Here are a small network's activations along a few directions, averaged over the inputs that share one value of a field.
Values that are neighbours, or in one group, have similar rows; names and order tell nothing.
(in the rows, 500 means zero)
Strong random noise was added to every row along 17 fixed directions; ignore it. To show where, here is one row again and again, with new noise each time:
[685 501 768 381 584 745 366 575 552 392 807 723 533 548 645 362 648 516
 204 332 628 582 173 106 230 414 378]
[522 502 246 387 552 539 469 475 625 528 318 247 610 410 527 736 410 244
 467 571 227 642 196 536 543 548 550]
[468 487 676 513 336 366 427 461 466 533 489 555 559 537 486 395 697 647
 503 435 344 526 558 261 553 677 545]
[683 357 475 478 433 458 586 161 211 411 514 528 820 531 484 143 572 708
 541 598 467 685 454 494 492 654 712]
[472 659 321 538 634 537 633 552 428 621 321 385 505 591 496 588 490 341
 587 575 442 571 514 415 571 392 679]
[349 456 558 435 500 451 408 656 427 602 416 668 584 504 479 478 445 590
 424 455 427 438 501 501 666 399 487]
[481 154 364 433 667 597 406 685 587 479 946 620 626 403 881 625 303 475
 428 338 497  55 347 345 361 313 529]
[621 514 623 463 574 339 247 474 502 416 365 680 366 454 570 552 385 612
 611 451 377 370 705 816 528 665 324]
[541 505 339 397 617 698 548 551 657 611 595 557 564 701 556 378 488 519
 425 308 375 267 366 331 598 415 544]
[552 393 475 435 296 238 432 300 533 599 585 613 636 598 464 474 563 548
 470 525 507 628 682 532 532 538 343]
[498 534 591 276 582 578 277 567 491 430 479 729 375 532 539 661 496 408
 276 622 533 731 437 471 557 476 362]
[553 503 472 532 467 418 575 291 589 683 522 380 663 542 483 332 553 574
 339 495 470 464 619 334 569 543 456]
[200 483 460 361 396 753 535 609 635 240 589 405 340 393 296 514 595 628
 576 791 381 492 659 722 529 649 616]
[442 703 548 681 527 500 601 735 544 520 377 363 472 464 420 399 417 566
 593 379 617 394 335 485 365 319 507]
[473 363 591 620 552 488 585 485 388 417 553 400 729 233 499 471 587 452
 527 512 467 451 689 633 318 426 375]
[356 493 575 609 575 472 498 682 294 576 387 711 339 532 497 521 297 538
 531 516 679 363 734 577 728 313 490]
[417 387 318 447 646 541 519 558 518 490 606 482 616 466 705 647 491 355
 516 531 356 379 476 390 495 418 523]
[479 561 630 588 411 481 459 395 565 496 578 534 264 501 606 551 364 426
 402 723 704 650 539 343 548 554 376]
[655 541 661 465 548 561 386 425 435 556 473 744 390 638 697 528 553 318
 528 396 282 499 520 340 609 730 572]


LEGA, 14 values:
kiv: [581 634 485 474 690 316 562 421 477 688 495 415 711 475 519 542 679 405
 358 464 624 510 735 654 280 410 470]
boz: [546 452 468 442 729 601 492 438 369 515 391 526 611 402 595 433 361 413
 386 466 429 373 518 753 597 579 534]
roz: [474 522 533 591 359 453 586 380 607 467 429 218 481 406 342 564 702 388
 457 511 471 603 686 465 492 653 326]
lig: [500 611 481 503 457 415 479 429 526 580 376 574 285 573 446 577 324 465
 541 652 628 684 492 672 654 426 368]
pabi: [503 756 586 487 571 275 442 541 530 614 443 412 372 473 540 585 505 455
 352 537 675 515 570 541 358 574 556]
poge: [716 577 553 594 478 575 515 252 693 552 505 391 352 461 506 349 150 499
 327 603 725 541 330 581 524 538 356]
nesa: [225 677 501 413 771 591 545 774 492 544 428 613 654 432 494 519 591 555
 556 583 419 400 639 742 396 239 490]
tar: [626 614 797 711 317 593 530 380 616 748 490 352 426 366 412 434 420 511
 538 545 493 590 505 482 396 596 664]
pote: [290 593 472 557 579 505 661 524 581 273 522 468 433 445 640 442 595 441
 647 601 473 282 519 578 425 646 502]
vubob: [476 507 575 343 673 542 473 508 328 434 590 732 621 482 661 496 694 401
 543 553 293 537 550 606 402 587 608]
muk: [458 491 517 405 626 606 620 360 451 495 504 633 565 621 482 266 687 565
 319 510 483 407 648 350 689 560 453]
sado: [653 684 636 542 610 623 501 613 487 631 442 475 514 570 305 417 668 632
 443 354 537 578 583 309 375 288 467]
gafu: [555 507 641 603 532 628 473 466 412 525 442 415 564 387 540 386 400 659
 432 531 568 637 178 336 473 460 588]
bes: [519 360 460 551 503 469 469 524 336 595 529 464 659 383 515 618 412 483
 538 509 493 621 438 521 470 323 494]
LEGA is arranged as a line.
Name the neighbours of boz, in listed order.
> roz, bes
Name the neighbours of nesa, in listed order.
> tar, gafu
Name the neighbours of lig, in listed order.
> vubob
Name the neighbours of poge, in listed order.
> muk, sado

SUTO, 14 values:
noz: [399 662 611 582 600 634 625 504 552 369 582 422 366 400 559 501 673 441
 573 699 547 508 676 482 299 547 526]
tavu: [519 385 393 584 439 643 716 334 468 460 583 402 670 402 438 310 341 464
 604 646 518 485 524 739 485 488 561]
tur: [647 531 404 354 594 617 486 385 514 719 407 461 566 538 408 568 376 340
 256 561 576 658 539 685 553 469 611]
zurav: [487 487 367 350 608 621 488 520 473 449 446 579 495 589 347 618 605 504
 476 622 432 687 601 498 615 281 323]
lik: [518 361 294 393 467 449 572 428 483 474 497 336 521 462 469 734 554 129
 322 430 566 556 438 612 532 614 550]
bobu: [432 591 585 672 435 436 650 454 504 397 495 216 515 407 477 396 689 493
 436 524 606 617 392 205 391 563 432]
vop: [505 671 488 432 654 523 470 517 555 812 537 472 745 464 640 529 541 500
 592 596 174 498 522 519 354 458 799]
gitud: [543 661 379 402 555 617 505 448 719 494 448 613 378 707 504 545 556 422
 737 522 219 513 497 605 558 525 370]
mub: [545 350 380 366 395 583 471 605 529 505 596 553 665 669 332 427 663 608
 470 181 391 469 380 376 544 373 429]
pusu: [606 617 543 516 675 628 450 561 441 340 433 573 352 562 482 462 549 657
 606 511 589 502 625 522 414 426 437]
zan: [599 502 511 474 472 372 508 412 409 595 361 431 717 421 358 513 562 458
 477 473 488 643 518 745 423 489 545]
zabaf: [472 373 531 598 546 484 509 592 357 266 493 505 417 363 581 646 516 338
 525 482 584 502 476 420 451 453 368]
rovaf: [690 234 412 572 421 749 543 414 619 376 753 309 412 454 386 612 565 418
 586 336 427 440 615 470 438 473 342]
nar: [598 426 279 311 656 591 381 472 585 432 494 357 492 422 527 651 432 580
 449 607 366 418 543 583 470 607 676]
SUTO is arranged as a line.
A walk along SUTO starts at mub and steps to its neighbour rovaf. Put noz, bobu, zabaf, nar in the order it reaches them.
> bobu, noz, zabaf, nar
Name the neighbours of tur, in listed order.
> pusu
Name the neighbours of vop, in listed order.
> lik, zan
